Each row below holds a small network's activations on one input, seen along a few directions.
Each table varies a few parts of the input and shows all the possible inputs, shuffled.
Descriptions start from the smaller parts, as in this example, which fits no table here: line(6) and (point or (values(2) and ring(5)) or ring(11)).
Shared parts are said once, and a part with two or three values counts as separate values.
In the rows, 128 means zero.

Other details of the inputs vary at random and push rows far along two fixed directions, the same in every table; ignore that.

A family of inputs:
r1: [160 223 125 129 115 176  39 126 155 213 103 110  71 176]
r2: [127 123 103 138 168  68 145 148 152 134 144 224  78 157]
r3: [139  40 106 110 149  89 152 136 106 129 147 147 157 120]
r4: [113  63  84 118 110 106 149 131 108  93 137 183 119 104]
r5: [133 187 214 126 104 214  92  89  69  96 113  61 176 138]
r6: [ 78  81 102 103  87  92 197 104 108  88 193  72 169  66]
r7: [142  55  74 154 133  81 139 154 155 107 125 224  90 131]
r8: [ 83 105 121  92 146  88 175 120 115 122 181 126 161 126]
r9: [180 124 144 141 194  99  95 147 177 154  62 162 103 143]
r10: [128  44  97  78 135  87 157 134  76 113 147 137 160 106]
r11: [170 160 101 102  97 168  57 162 126 175 110 139  92 185]
r12: [160 131  87 150 157 133  74 185 162  94  74 173  77 127]
r13: [141 157 162 148 117 113 133  55  99 105 142  91 159 150]
r14: [ 70 155 209 126  77 215 162  90 124 126 131  58 155  63]
r15: [110  94 161 136 130 164 157 131 103 138 128 119 121 122]
r16: [141 186 172 159 143 195 100 144 191 124  77  89 107 101]
r17: [ 76  40  72 116  90  56 207  91 110  97 177 155 132  97]
r18: [156 202 157 127  94 228  50 156 138 202 112  89 103 179]
r19: [199 148  67 108  96 108 105 130 163 198 110 166  91 187]
r20: [129  71  86 133 146 104 138 154 114 123 127 120 159 106]
r21: [113 184 113 143 179 110  95 167 162 127 114 139 118 137]
r22: [ 84  54  90  76  93 121 189 129  51  93 166  74 200  76]
r23: [ 66 154 228 122 111 194 159  89  94 145 149  44 132  81]
r24: [184 144 121 157 184  94  93 172 181 145  54 145 111 130]
r25: [ 49 190 175 123 104 199 141 123 135  99 177  44 159  80]
r26: [212  84  83 150 132  20 154  85 141  92 107 191 146 193]
r27: [208  96  93 166 144  76 109 111 122  99 116 197 145 190]
r28: [125 178 149 155 173 134  82 145 147 142  83  90 115 106]
r29: [109  70  95 125 104 123 165 140 122  92 161 114 160  89]
r30: [113 144 118 121 100  78 174  78  96  88 193 144 184 164]
r31: [144 154 192 151 152 161 126 127 154 157  74 127  88 124]
r32: [136 251 118 127 112 166  61 151 161 192 138 144  85 193]
r33: [111  66 120 100 114 124 179 128  72 115 148 140 130 109]
r34: [116 170 115 161 158 112  97 155 188 119 116 215  63 145]
r35: [ 73 152 223 108 132 184 132  95 100 146 146  25 165  80]
Each input here is: line(5) and (values(2) or ring(5)).
- The inputs of r25 and r29 match in every part but the line(5) part. If r2 is changed in the same way as r25 into r29, which row does it become? => r15
- Start at r21 and move only the line(5) part, one step at a time. The first step leads to r28. Which rows follow, in order? => r24, r20, r22

A family of inputs:
r36: [172 199 152 157 157 154  56 149 153 153  83 150  90 172]
r37: [106  87 121 115 121  87 191  99 114 114 161 130 154 113]
r38: [154  98  85 147 150  67 126 136 145  97 113 189 114 137]
r39: [100 118 105  96  98 122 161 115 108 135 166  81 162 114]
r40: [168 116 105 159 167  91 107 152 157 103  93 180 107 139]
r41: [166 177 130 151 143 152  61 156 171 158  81 166  64 164]
r42: [ 83 158 163 102  85 192 144 114  92 143 164  59 164 112]
r43: [112 143 180 132 133 188 110 141 126 145 107  81 134  93]
r44: [117 156 148 114 108 146 133 105 112 135 144  66 165 122]
r45: [187 177 163 172 199 139  38 166 174 137  45 171  67 149]
r46: [111 110 121 129 128 134 143 140 127 108 136 120 136 103]
r47: [131  41  49 125 131  14 192 112 117  91 164 194 136 137]
r48: [ 91 127 167 111 121 176 137 128 105 125 133  75 146  90]
r49: [138 112  92 142 149  92 117 150 152 109 114 178 102 127]
r50: [138 112  86 117 117 108 132 134 130 138 138 161 111 149]
r51: [108 109 111 133 136 102 144 132 134 115 140 148 118 119]
r52: [110 219 208 131 117 236  70 133 136 163 115  67 123 127]
r53: [ 92 117 146  92  68 159 180  81  75 126 181  66 185 115]
r54: [126 124 173 132 135 163 127 118 112 131 113  88 149 106]
r55: [160 128 105 128 129 104 111 127 135 138 128 160 121 164]
r56: [150  71  67 114  96  67 169 108 112 121 151 168 133 157]
r57: [ 97 116 138 119 126 123 165 121 129 130 147 119 135 106]
- Describe the family of inputs behind these rows. => values(2) and (point or line(4) or line(6))
- The inputs of r57 and r37 match in every part but the values(2) part. If r41 is changed in the same way as r57 into r37, which row does it become? => r56
- Which other rows does r53 become when the line(4) part takes its other values? List them by row number. => r36, r55, r56

A family of inputs:
r58: [116 121 123 105  91 140 147 104  85 130 153  84 168 132]
r59: [142 161 155 171 168 139  82 148 159 110  85 156  85 123]
r60: [177 144  89 132 136  98  97 138 156 145 104 175  87 173]
r61: [119  72  89 116 133  83 153 124 113 104 146 133 153 109]
r62: [125 145 148 134 137 175  95 152 150 163 106 143  86 136]
r63: [133  31 102 109 119  94 171 123 103 109 138 146 151 102]
r64: [136 175 148 127 111 172  95 126 125 133 124 109 123 147]
r65: [ 87 156 189 134 128 178 126 114 108 115 130  75 140  88]
r66: [121 175 144 141 140 157  96 149 166 160 111 133  92 131]
r67: [101  87 109 112 136  93 166 123 105  97 146 126 158 103]
r68: [107 114 106  94  86 122 154 103  94 130 169 118 153 132]
r69: [122 175 190 138 118 193 101 114 121 131 128  75 154 124]
r70: [149 163 157 152 152 132  95 126 142 143 104 143  97 153]
r71: [124 151 147 123 100 166 124 114 106 129 133  86 155 135]
r72: [123  96  79 103  91  95 157 113 109 117 166 153 142 142]
r73: [147  51  49 118 130  33 182 127 114  97 162 201 148 153]
r74: [138 145 148 132 139 182  92 158 143 157 102 135  90 135]
r75: [152 136  92 143 150 114  94 169 160 128 113 176  87 146]
r76: [ 99 136 170 117 128 160 132 115 114 126 134  61 159  90]
r77: [123 135 154 136 140 143 122 124 142 127 115  97 136 101]
r78: [115 163 189 121 114 181 119 104 109 150 140  57 163 123]
r79: [168 154 118 149 135 125  95 136 151 138  95 148 110 162]
r80: [183 136  94 140 149  91  90 144 146 150  93 169  99 176]
r81: [ 75 131 132 104  99 156 149 124 107 137 169  91 149 105]
r82: [170 158 111 128 138 117  83 140 145 150 104 155  90 171]
r83: [127  69  51 106 115  65 176 136 129 127 162 162 124 132]
r84: [100 100 103 108  99 125 171 128 118 119 168 113 146 109]
r85: [ 82 136 138 105 106 151 147 126 117 148 160  92 139 110]
r86: [149  50  53 108 136  25 186 124 112 119 161 191 145 155]
r87: [128 162 168 150 130 157 110 118 128 121 122 124 119 137]
r88: [104  87  83  94 106  99 173 129 106 132 172 119 143 120]
r89: [171 164 139 155 162 133  65 142 153 144  94 151 107 162]
r90: [ 90 127 164 123 125 142 153 108 106 118 141  86 142  93]
r91: [174 135 140 153 159 157  73 171 153 152  65 164  81 138]
r92: [110 163 189 130 104 188 129 100 119 131 141  62 168 115]
r93: [125 150 166 127 113 159 130 102 123 144 137  83 155 126]
r94: [167 136  95 151 167 104  80 167 154 135  86 173  90 145]
r95: [ 93 121 205 126 111 195 146 108  93 122 127  78 141  81]
r96: [136  61  65 122 123  44 172 111 105 107 159 183 132 151]
r97: [109 118 189 122 133 177 135 124 106 118 107  94 143  90]
r98: [169 181 129 144 136 146  73 144 162 142  94 152  89 164]
r99: [131  89 100 120 122  83 177 116 119 109 156 155 156 137]
r100: [123  94  82  91  88 101 160 107  90 121 170 123 152 144]
r101: [117  98 121 109 112 104 186 104 106 124 164 123 167 127]
r102: [145  72  72 134 124  47 170 111 129 105 146 192 121 152]
r103: [127 159 126 148 142 139  99 157 172 144 112 157  89 135]
r104: [153 133 124 171 171  97 102 147 171 110  85 186  77 131]
r105: [ 96 109 105 100 103 132 156 130 101 127 169 103 148 112]
r106: [104 155 152 109  86 168 139 104 116 135 151  95 149 123]
r107: [ 95 166 205 138 125 201 117 117 131 117 119  49 156  78]
r108: [131  65  77 118 111  50 190  96 112 114 163 167 135 143]
r109: [150 161 149 157 184 124  90 151 173 127  74 153  93 126]
r110: [172 162 123 161 169 126  74 164 174 149  70 159  80 142]
r111: [109  94 110 118 105 118 170 124 112 111 147 104 158 101]
r112: [106 143 162 136 145 150 125 134 129 100 117 108 142 100]
r113: [155 138 120 148 190  91  94 158 165 125  81 172  92 137]
r114: [110  69  99 118 119  94 167 119 112  89 154 121 164  97]
r115: [146  67  54 116 135  52 155 142 123 124 134 164 127 133]
r116: [155 156 113 130 127 118  99 128 153 151 108 164  95 158]
r117: [ 95 150 183 137 126 164 140 109 123 122 126  84 130  91]
r118: [184 150 102 148 146 105  89 140 158 150  85 167  93 173]
r119: [ 94 164 183 127 107 204 122 127 107 122 130  50 160  89]
r120: [181 174 133 165 189 118  60 162 164 141  77 192  86 171]
r121: [ 91 100 138 118 124 120 176 114 117  93 146 103 164  90]
r122: [108 158 155 102  95 162 128 105 107 151 147  89 143 129]
r123: [ 84 153 150 122 107 175 129 133 127 133 152  98 135 107]
- The inputs of r81 and r105 match in every part but one. If r62 is changed in the same way as r81 into r105, which row does it become? => r74
- Describe the family of inputs behind these rows. => line(6) and (point or (values(2) and ring(5)))
- Which other rows does r83 become when the line(6) part takes its other values? List them by row number. => r66, r77, r109, r110, r117
- List by row number the other rows that have the line(6) part in common with r95. => r59, r65, r70, r87, r90, r96, r102, r104, r108, r117
- Which other rows does r119 become when the ring(5) part takes its other values? List them by row number. => r94, r110, r111, r115
